A small network was trained on invented records. Each row is its activation on one of them, seen along a few directions.
Each row is followed by the record's values for the fields Z, D, C, B, U.
Not every record has every field; a missing one is written absent.
The largest differences between rows may come from other fields.
(in the rows, 500 means zero)
Random noise pushes rows far along 10 fixed directions. That doesn't count. These rows show it; they differ only by the noise:
[486 443 467 617 339 447 487 486 436 297 420 522 720 514 427 559 407 352
 650 595 501 434 425 694]
[557 486 641 511 594 508 507 590 500 609 624 575 607 554 548 502 513 572
 468 366 513 464 527 364]
[470 426 364 594 384 477 546 370 398 393 426 522 462 466 433 558 497 536
 584 552 681 621 491 621]
[460 421 488 590 487 548 553 460 386 548 542 538 509 517 488 483 495 650
 532 439 717 629 531 420]
[439 473 392 508 483 430 575 442 506 494 373 415 383 444 516 411 466 413
 551 542 641 617 562 502]
[525 612 677 366 578 486 661 411 591 495 485 441 572 656 414 222 573 448
 535 417 317 436 671 519]
[514 596 550 482 636 628 553 553 515 468 497 510 483 548 443 471 537 639
 512 446 460 616 524 460]
[337 530 611 634 495 392 640 299 395 648 370 488 604 342 485 407 525 572
 522 536 585 651 627 448]
[543 572 629 511 678 709 506 672 461 357 559 510 531 662 373 648 522 601
 503 356 383 563 421 552]
[421 514 474 537 424 474 535 475 547 415 579 382 613 532 485 418 349 469
 637 581 564 503 519 510]
[558 549 670 473 522 354 623 388 521 456 378 531 575 498 410 485 610 354
 508 453 331 443 594 660]
[380 615 534 508 503 540 588 437 522 360 433 351 601 571 391 376 423 449
 621 570 395 538 535 602]

[489 459 429 366 414 338 519 274 587 513 723 415 471 583 554 542 566 392
 427 448 513 282 545 597]
{Z: absent, D: d3, C: c1, B: absent, U: u2}
[665 363 318 358 355 461 460 596 646 336 576 482 333 538 516 456 452 293
 576 558 580 331 450 571]
{Z: absent, D: d1, C: c3, B: b2, U: u2}
[432 578 606 466 668 404 583 410 473 732 409 442 428 476 558 411 567 518
 369 417 382 532 615 438]
{Z: z2, D: absent, C: absent, B: b1, U: u2}
[358 617 394 585 432 548 517 320 487 443 657 373 510 452 420 593 365 813
 565 688 511 645 469 589]
{Z: z3, D: absent, C: absent, B: b1, U: u1}
[645 359 453 461 505 552 516 582 507 559 644 549 416 589 527 401 488 662
 522 417 681 534 570 370]
{Z: absent, D: d3, C: c4, B: b1, U: u2}
[489 589 666 548 530 395 543 407 486 564 409 562 563 347 483 562 607 462
 457 485 409 509 534 513]
{Z: z2, D: absent, C: absent, B: b2, U: u2}
[625 463 275 421 444 529 450 492 586 401 588 477 327 647 514 497 438 566
 541 510 587 551 488 553]
{Z: z3, D: absent, C: absent, B: b1, U: u1}
[322 448 612 683 471 444 433 510 355 571 490 446 713 439 556 645 396 415
 493 484 512 473 397 458]
{Z: absent, D: d3, C: c4, B: b2, U: u1}
[547 582 586 473 451 412 538 407 587 462 417 565 675 485 513 337 550 425
 561 535 415 441 582 531]
{Z: z2, D: absent, C: absent, B: b2, U: u2}
[426 696 470 442 574 623 527 448 561 440 496 462 589 521 462 442 539 680
 504 557 352 546 495 517]
{Z: z3, D: absent, C: absent, B: b2, U: u1}
[435 627 503 565 533 623 377 621 513 373 445 547 653 414 487 633 469 466
 517 605 302 453 332 554]
{Z: absent, D: d1, C: c1, B: b2, U: u2}
[476 583 507 479 591 400 486 422 576 557 640 419 256 425 546 791 515 542
 373 422 501 571 467 514]
{Z: z1, D: absent, C: absent, B: b2, U: u1}
[620 367 630 569 484 525 594 584 483 362 657 501 541 538 387 616 449 596
 602 454 652 591 526 549]
{Z: absent, D: d3, C: c4, B: b1, U: u2}
[470 473 688 584 556 382 541 465 433 635 543 502 543 480 506 605 500 493
 430 399 497 541 547 488]
{Z: z1, D: absent, C: absent, B: b1, U: u1}
[368 604 666 630 470 480 534 408 462 517 585 417 692 505 447 498 368 602
 562 552 410 545 541 502]
{Z: z1, D: absent, C: absent, B: b1, U: u1}
[501 550 405 436 454 398 381 520 652 523 517 468 363 428 647 470 429 314
 506 546 529 458 490 384]
{Z: absent, D: d2, C: c2, B: b2, U: u1}
[426 546 481 422 589 492 534 347 442 545 378 495 297 462 466 570 686 450
 353 418 426 529 508 582]
{Z: absent, D: d1, C: c1, B: absent, U: u1}
[341 493 195 542 479 490 377 459 436 484 459 276 299 571 565 625 322 451
 465 566 519 548 369 599]
{Z: z3, D: absent, C: absent, B: b1, U: u1}
[541 573 551 403 537 572 603 292 424 550 273 642 362 544 378 331 783 580
 412 419 355 525 603 549]
{Z: absent, D: d2, C: c3, B: b2, U: u1}
[468 513 410 514 502 441 467 400 497 568 631 462 436 493 552 635 487 594
 455 488 540 498 486 533]
{Z: z2, D: absent, C: absent, B: b1, U: u2}
[383 493 565 689 428 513 424 476 333 428 328 572 728 441 475 641 492 455
 543 527 466 533 389 579]
{Z: absent, D: d3, C: c4, B: b2, U: u1}
[459 460 474 610 559 417 489 714 513 633 245 467 495 270 634 421 335 405
 529 633 596 650 501 338]
{Z: z3, D: absent, C: absent, B: b1, U: u1}
[346 468 648 608 550 507 593 394 353 621 625 390 476 584 449 572 458 651
 447 350 610 626 571 456]
{Z: z1, D: absent, C: absent, B: b1, U: u1}
[434 645 474 599 497 493 426 471 537 590 487 520 751 387 561 460 393 672
 530 700 331 479 470 464]
{Z: z3, D: absent, C: absent, B: b1, U: u2}
[461 344 490 500 495 555 542 661 440 555 429 422 584 596 518 234 392 406
 560 491 571 448 535 413]
{Z: absent, D: d3, C: c3, B: b1, U: u2}
[495 404 458 436 467 639 462 450 405 592 776 525 574 800 539 374 520 722
 471 346 585 370 515 389]
{Z: absent, D: d3, C: c4, B: b1, U: u1}
[417 536 421 548 609 758 469 497 256 484 331 554 512 669 397 518 587 706
 406 442 386 592 404 590]
{Z: z3, D: absent, C: absent, B: b1, U: u1}
[432 565 700 543 518 524 579 394 447 594 477 583 620 404 429 438 622 643
 474 497 456 536 573 429]
{Z: absent, D: d2, C: c3, B: b2, U: u1}
[708 503 486 337 471 508 466 572 670 328 785 519 615 686 452 569 508 522
 532 503 392 266 468 623]
{Z: z1, D: absent, C: absent, B: absent, U: u2}
[342 545 673 510 655 486 663 424 436 523 510 204 257 597 359 590 472 450
 462 367 465 661 585 608]
{Z: z2, D: absent, C: absent, B: b1, U: u2}
[566 670 565 337 553 323 607 243 628 473 393 508 385 487 420 486 711 382
 419 495 229 408 611 712]
{Z: z1, D: absent, C: absent, B: absent, U: u2}
[623 612 569 392 602 501 524 473 628 599 551 627 333 400 539 448 651 598
 429 461 450 539 573 357]
{Z: absent, D: d2, C: c2, B: b2, U: u2}
[476 734 549 584 551 482 401 250 411 433 363 671 636 460 436 821 696 634
 379 510 161 490 371 757]
{Z: z2, D: absent, C: absent, B: b2, U: u1}
[369 682 307 409 523 567 391 318 453 566 247 532 546 553 568 348 620 491
 412 574 195 353 428 547]
{Z: absent, D: d3, C: c4, B: b2, U: u1}
[201 788 624 508 645 558 487 459 553 580 501 273 675 504 500 457 397 517
 466 569 199 468 462 449]
{Z: z3, D: absent, C: absent, B: b2, U: u1}
[610 391 540 423 440 502 526 542 507 472 522 568 549 614 498 385 556 362
 506 402 486 312 513 522]
{Z: absent, D: d3, C: c1, B: b2, U: u2}
[555 502 343 494 439 490 405 409 479 538 540 553 390 594 540 518 483 605
 478 505 499 506 474 516]
{Z: z1, D: absent, C: absent, B: b1, U: u1}
[479 421 392 608 439 439 439 497 395 529 197 639 527 387 597 515 550 393
 484 512 651 602 455 474]
{Z: z3, D: absent, C: absent, B: b2, U: u1}
[647 514 734 550 492 471 516 615 522 418 295 691 561 391 452 468 566 359
 575 462 424 552 546 489]
{Z: absent, D: d1, C: c2, B: b2, U: u1}
[685 415 586 529 393 566 598 512 449 450 447 773 651 440 363 335 610 642
 604 546 533 492 588 519]
{Z: absent, D: d2, C: c1, B: b1, U: u2}

Here are new rows. What are their fields?
[476 505 616 627 502 517 576 554 488 435 477 550 763 375 441 540 477 635
 594 581 581 629 520 513]
{Z: z3, D: absent, C: absent, B: absent, U: u2}
[469 483 240 489 383 567 514 484 533 415 434 404 441 552 490 264 343 581
 652 657 633 618 530 503]
{Z: z3, D: absent, C: absent, B: b1, U: u1}
[718 584 495 351 527 428 538 478 703 468 466 619 350 477 561 417 627 503
 488 461 494 575 617 459]
{Z: z2, D: absent, C: absent, B: b2, U: u1}
[365 546 670 646 607 421 471 435 375 688 429 572 700 370 561 723 590 546
 358 431 451 552 461 465]
{Z: z3, D: absent, C: absent, B: absent, U: u1}
[564 492 414 477 587 624 486 577 433 505 302 668 452 408 505 512 658 621
 456 490 541 620 469 460]
{Z: absent, D: d3, C: c4, B: absent, U: u1}
[346 568 354 605 505 549 446 330 372 521 474 418 443 542 485 644 447 707
 457 541 492 636 442 586]
{Z: z3, D: absent, C: absent, B: b1, U: u1}
[452 470 657 568 534 584 597 524 382 564 549 466 622 569 418 389 456 621
 542 449 526 548 568 446]
{Z: z2, D: absent, C: absent, B: b1, U: u2}
[494 437 632 608 520 377 541 634 552 628 478 466 726 384 600 414 352 447
 553 553 564 525 569 371]
{Z: z3, D: absent, C: absent, B: b1, U: u2}
[545 620 518 321 525 360 598 376 732 527 643 395 404 483 544 408 548 510
 478 504 469 471 645 468]
{Z: z3, D: absent, C: absent, B: b2, U: u1}
[328 442 387 590 378 546 442 315 321 537 554 505 567 494 477 560 528 582
 467 547 537 419 395 562]
{Z: absent, D: d1, C: c3, B: b2, U: u2}
[337 649 631 426 605 491 528 420 593 581 760 220 383 653 513 532 413 503
 442 394 415 475 539 416]
{Z: z1, D: absent, C: absent, B: b2, U: u1}
[601 434 582 480 533 573 495 665 469 524 401 605 573 585 520 371 548 451
 490 392 514 478 500 420]
{Z: z3, D: absent, C: absent, B: b2, U: u1}
[706 646 405 403 551 478 481 455 676 535 470 661 439 352 545 422 600 757
 495 653 342 529 566 484]
{Z: absent, D: d3, C: c4, B: b1, U: u2}
[404 475 609 511 511 461 731 344 442 459 420 313 390 501 348 374 497 536
 571 507 574 707 670 590]
{Z: absent, D: d3, C: c4, B: b1, U: u1}
[644 431 439 406 380 375 443 502 596 406 590 531 521 571 569 517 512 278
 511 481 518 302 476 579]
{Z: z2, D: absent, C: absent, B: b2, U: u2}
[586 448 473 417 493 461 509 588 633 526 673 445 407 541 584 479 464 464
 497 441 633 457 542 390]
{Z: z3, D: absent, C: absent, B: b2, U: u2}
[401 586 394 520 468 588 423 506 512 427 523 436 563 542 531 473 393 547
 569 551 517 532 435 477]
{Z: z2, D: absent, C: absent, B: b2, U: u1}
[598 427 385 534 352 412 505 382 511 461 548 674 583 411 508 522 561 610
 547 584 660 487 518 561]
{Z: z1, D: absent, C: absent, B: absent, U: u2}
[424 382 436 587 430 459 385 492 418 579 703 432 595 598 576 632 360 530
 472 485 525 349 397 512]
{Z: absent, D: d3, C: c3, B: b1, U: u2}
[621 460 380 466 513 470 441 587 540 375 437 486 322 587 536 617 464 358
 497 441 515 546 458 601]
{Z: z2, D: absent, C: absent, B: b1, U: u1}
